Look-ups in named tables: a row name and a column name give one cell, copied from the table.

mer =
,nog,lokeri,tepe
fam,185,166,173
zin,35,150,130
vor,55,194,165
zit,96,140,175
bugafa,47,151,157
giv,241,171,130
fod,242,169,96

What is the nog of fam in mer? 185
What is the nog of fod in mer? 242
What is the tepe of zin in mer? 130
What is the lokeri of bugafa in mer? 151
What is the lokeri of fod in mer? 169
What is the tepe of giv in mer? 130
What is the lokeri of fam in mer? 166
What is the nog of bugafa in mer? 47
What is the lokeri of giv in mer? 171
What is the lokeri of zin in mer? 150
What is the tepe of bugafa in mer? 157
What is the tepe of fod in mer? 96
What is the nog of zin in mer? 35

rede =
          pob    liv  tukat  katek  kagegep    vun    poz    bam  funemi  vefed
mano    2.900  5.458  4.572  5.025    4.605  2.900  2.100  5.076   3.288  6.392
melife  5.933  5.395  4.288  6.164    6.710  2.473  4.461  4.859   2.791  6.616
sar     3.810  5.297  6.495  4.769    6.991  8.284  3.296  5.059   7.954  3.770
numor   4.434  5.466  6.312  4.818    0.993  7.594  4.026  5.532   7.611  5.949
lumim   6.953  5.192  6.110  6.207    3.549  5.021  7.027  4.749   4.991  5.421

lumim, liv: 5.192
melife, pob: 5.933
lumim, poz: 7.027
melife, tukat: 4.288
mano, bam: 5.076
numor, pob: 4.434

gezada:
columns: zolonir, famoza, mufi, bonavuf, gotira, mafovav, vel
bok: [124, 104, 169, 155, 114, 139, 169]
mutip: [142, 133, 185, 141, 135, 240, 167]
bur: [138, 135, 99, 147, 87, 89, 173]
kimas: [139, 128, 146, 125, 164, 63, 133]
pamiv: [164, 156, 163, 152, 94, 209, 191]
tir: [157, 165, 74, 163, 231, 169, 49]
gom: [126, 124, 130, 145, 107, 114, 173]
mev: [156, 144, 125, 150, 99, 48, 227]
zeg: [128, 120, 143, 149, 142, 198, 125]
levufu: [137, 160, 163, 146, 155, 145, 142]
levoruz: [148, 165, 134, 164, 36, 54, 204]
mubis: [123, 156, 116, 128, 134, 166, 155]

What is the bonavuf of mutip in gezada? 141
What is the zolonir of mev in gezada? 156
What is the vel of tir in gezada? 49
What is the mufi of bok in gezada? 169
What is the zolonir of pamiv in gezada? 164
What is the gotira of mubis in gezada? 134
What is the mafovav of levoruz in gezada? 54
What is the zolonir of mubis in gezada? 123
What is the mafovav of mev in gezada? 48
What is the zolonir of levufu in gezada? 137
What is the famoza of tir in gezada? 165
What is the vel of pamiv in gezada? 191
What is the vel of mutip in gezada? 167
What is the vel of gom in gezada? 173
What is the bonavuf of zeg in gezada? 149
What is the zolonir of mutip in gezada? 142
What is the mafovav of mutip in gezada? 240
What is the vel of levufu in gezada? 142
What is the bonavuf of levoruz in gezada? 164
What is the famoza of levufu in gezada? 160

dupimim
         nim  buk  gufi  gup  vanem
ven       70   72    22   43     15
mugulan   27   39    41   25     38
sez        6   18    68   44     74
vuzez     10   47    72   42     73
mez       59   75    42   19     38
zisazon   44   15    41   34     50

What is the buk of mugulan in dupimim?
39
What is the vanem of mez in dupimim?
38
What is the gufi of vuzez in dupimim?
72
What is the gup of mugulan in dupimim?
25
What is the gufi of mez in dupimim?
42
What is the vanem of vuzez in dupimim?
73
What is the nim of zisazon in dupimim?
44
What is the nim of mugulan in dupimim?
27
What is the nim of mez in dupimim?
59
What is the vanem of mugulan in dupimim?
38
What is the gup of mez in dupimim?
19
What is the buk of ven in dupimim?
72
What is the vanem of zisazon in dupimim?
50
What is the nim of sez in dupimim?
6

Table mevisik
	vogut	ripiga	ditivo	navi	kenepof	lefalis	zibe	vog	mip
lero	7.104	-2.241	3.157	3.311	6.447	6.290	1.655	-5.936	0.034
pez	1.320	-0.225	-0.150	0.181	-0.960	0.228	0.935	0.878	0.395
ker	0.396	0.739	0.265	-0.307	2.253	-0.652	1.383	0.870	0.481
ror	0.281	1.490	0.575	-1.048	0.755	1.161	1.208	-1.204	-0.405
diridab	1.253	-0.435	4.418	-4.206	-2.935	0.748	-5.338	6.779	5.184
gude	-1.111	2.036	-0.080	-1.206	1.473	1.015	0.536	-0.010	-1.841
fador	0.019	6.843	-7.447	3.323	1.229	-3.367	4.691	-2.125	2.457
tupov	-5.281	-7.569	7.767	3.242	2.776	-1.841	0.452	0.592	-8.356
rin	3.648	-0.486	0.367	4.981	5.388	5.122	6.973	-6.120	-0.820

ditivo of fador = -7.447
kenepof of gude = 1.473
kenepof of tupov = 2.776
lefalis of ker = -0.652
kenepof of ror = 0.755
ripiga of ror = 1.490
vog of gude = -0.010
kenepof of lero = 6.447
kenepof of diridab = -2.935
ripiga of tupov = -7.569
lefalis of ror = 1.161
zibe of fador = 4.691
lefalis of tupov = -1.841
vogut of lero = 7.104
navi of tupov = 3.242
ripiga of lero = -2.241

sotugib =
|  | gonu | pumin | zuvad | dez | pid | kilepuz | lodeg |
|---|---|---|---|---|---|---|---|
| mer | 113 | 84 | 82 | 70 | 75 | 80 | 132 |
| kilol | 92 | 111 | 73 | 98 | 104 | 88 | 102 |
| kuzitu | 126 | 76 | 204 | 117 | 114 | 123 | 38 |
| ruliv | 102 | 109 | 66 | 71 | 74 | 62 | 140 |
| gesuvit | 81 | 131 | 50 | 109 | 115 | 83 | 98 |
| mub | 119 | 63 | 189 | 121 | 115 | 142 | 40 |
| kikada | 105 | 88 | 137 | 107 | 107 | 113 | 71 |
| nobur | 78 | 134 | 44 | 99 | 104 | 71 | 116 |
| kolun | 90 | 95 | 119 | 115 | 107 | 119 | 77 |
| tor | 97 | 92 | 60 | 81 | 86 | 90 | 125 |

What is the zuvad of gesuvit in sotugib? 50
What is the dez of kilol in sotugib? 98
What is the gonu of nobur in sotugib? 78
What is the zuvad of kolun in sotugib? 119
What is the lodeg of kilol in sotugib? 102
What is the pumin of kolun in sotugib? 95
What is the zuvad of mer in sotugib? 82
What is the zuvad of mub in sotugib? 189
What is the lodeg of kolun in sotugib? 77
What is the pumin of kuzitu in sotugib? 76
Row with the largest dez: mub

